These are the activations of a small neural network, seen along a few directions. Each row is one input.
Each table varies a few parts of the input and shows all the possible inputs, shuffled.
A made-up example of a description, with smaller parts first: one of 2 separate values, together with either a single point or one of 11 places around a ring or (one of 4 places along a line, together with one of 8 places around a ring).
Shared parts are said once, and a part with two or three values counts as separate values.
(in the rows, 128 means zero)

Other details of the inputs shift rows strongly along three fixed directions, in all tables alike. That doesn't count.
These rows show it; all are for the same input, with only those details redrawn:
[165 127 131 136 120 199 112  64 111 136 118  92 133]
[ 95 127  82 109 154 102 136 179 122 144  78  91 129]
[153  95 110 129 151 125  79 141 142 220 124 156 141]
[162 110 159 148 127 193 104  86 111 135 149  95 116]
[117  95 168 144 151 133 120 170 111 135 168  88  93]
[ 89 113 136 135 152 118 143 177 104 102 128  61  95]
[118  72 203 160 161 124 107 192 109 144 211  97  77]
[122 147 115 123 126 178 157  96  93  60  83  32 121]

Table:
R1: [112 163  60 119 112  86 111 123 189 150  93 151 180]
R2: [ 94 151 122 108 132  75 165 174 161 117 148 167 119]
R3: [116 124 142 174 151  82 107 154 167 159 183 172 151]
R4: [150 145 179 138 133 184 120  74 106  94 145 152  76]
R5: [ 91 170  98 106 144  69 153 152  95 108  93 161 117]
R6: [136 118 133  98  88 116 135 120  91  99 106 109  97]
R7: [152 136 106  99 124 106 118 114 182 149 138 202 140]
R8: [157 133 166 142 127 159 145  64 143  85 176 173 121]
R9: [117  97 102 140 119 115 131 159 145 142 142 138 176]
R10: [173 112 122 116 105 122  80 119 127 216 146 155 166]
R11: [ 79 126  96 134 137 143 172 174 139  60  99  61 137]
R12: [140 155  95 113 143 130 138  84 180 167  93 207 156]
R13: [ 95 127 104 118 145 121 141 160 116 127  93  76 119]
R14: [ 76 136 110 110 139 102 156 169 101 113  84  66 135]
R15: [ 95  91 186 123 131  74 125 219  97  98 196  65  91]
R16: [136 123  59 101  99 123 121 128 162 133  91 124 195]
R17: [133 153 137 101 112 107 111 116 113 115 133 165 103]
R18: [ 90 152 108 157 161 108 145 163 171 102 116 112 129]
R19: [159 144 140 124 145 125  94  99 129 193 123 222 125]
R20: [ 95 152  81 112 173  92 165 163 177 132  95 172 120]
R21: [175 106 133 127 100 137 114  77  93 167 121 172 124]
R22: [148 120 133 146 104 207 137  69 136  86 117  96 171]
R23: [167 169 153 118  95 159 117  61 101 113 140 169 116]
R24: [163 105 171 144 115 186 129  81  88 106 130 117  73]
R25: [129 187 118 145  99 145 149  82 149  67 118  97 161]
R26: [131  87 134 133 105 114 101 177 163 184 186 158 163]
R27: [136 146  69  83  94  91 139 133 107 172  56 152 142]
R28: [140 135 172 179 134 158 109  89 168 127 163 145 144]
R29: [130  69 228 153 147 101 125 186  85 142 187 143  61]
R30: [127 147 106 119 107 154 153  78  78  67  95  53 148]
What is each input in this table made of? -> one of 5 places along a line, together with one of 6 places around a ring
Changing only the place on the line of 5 turns R19 into R17. The same change can be made to R28. Which row results? -> R1
Change only the place on the ring of 6 in R10. List by row number the other rows that result. -> R2, R23, R25, R26, R27

Table:
R31: [ 99 165  96 126 139 113 148 136 141 114  85 124 140]
R32: [ 84 119 125 140 171  46 114 223 160 180 153 167 119]
R33: [115 149  67 109 121 107 136 138 158 152  84 143 175]
R34: [110 150  68  95 134  92 137 150 153 141  75 133 139]
R35: [ 96 163 109 110 118 137 170 125 120  42  88  69 110]
R36: [192 136  99 117 107 171  84  56 164 196 103 196 159]
R37: [179 147 103 135 123 163  88  50 161 181 113 175 166]
R38: [147  99 206 163 115 169 112 110 131  93 222 113 110]
R39: [102 151 116 116 131 133 180 119 100  61  98  96 115]
R40: [112 160  85  99 136 116 149 121 129 114  90 118 139]
R41: [123  99 168 141 132  86 120 170 115 149 172 157 101]
R42: [119 114  72 102 147  63 106 184 172 224  93 208 147]
R43: [103 152 111 134 140 120 155 130 130  93  93 119 133]
R44: [101 146 114 124 115 136 174 124 121  52 103  83 142]
R45: [154 114 216 155 108 158 111 105 104 101 204 128  94]
R46: [140 165 144 127  94 171 145  63  95  46 118  81 120]
R47: [103 136 121 120 128 121 169 141 118  71 102  98 103]
R48: [ 86 102 144 125 151  32 125 235 126 170 159 168 106]
R49: [115  87 180 162 152 125 113 178 106 139 171  85  97]
R50: [ 77 117 154 125 165  67 146 225 126 132 167 140  94]
R51: [142 131  64  99 114 122 109 121 102 186  57 111 162]
R52: [153 102 203 158 116 170 115 101 131  89 216 108 111]
R53: [143 143 129 148 125 160 139  77 126 101 110 130 132]
R54: [114 123 100 108 122 144 144 142 102 105  75  54 118]
R55: [165 110 181 142 116 134  88 105 124 153 192 157 114]
R56: [152 108 197 150 134 156 104 112 125 131 211 150  98]
R57: [123  91 147 145 134 103 126 164 144 153 169 156 130]
R58: [196 110 103 118 119 196  79  50 116 210 104 146 161]
R59: [109 122 107 126 115 156 153 134  98  80  95  32 145]
R60: [184 130 111 119 118 172 100  50 141 183 116 194 158]
What is each input in this table made of? -> one of 5 separate values, together with either a single point or one of 5 places along a line
Changing only the choice among 5 separate values turns R59 into R51. The same change can be made to R57. Which row results? -> R41
Change only the choice among 5 separate values in R43. List by row number the other rows that result. -> R42, R44, R48, R60
Change only the choice among 5 separate values in R50. List by row number the other rows that result. -> R31, R33, R36, R45
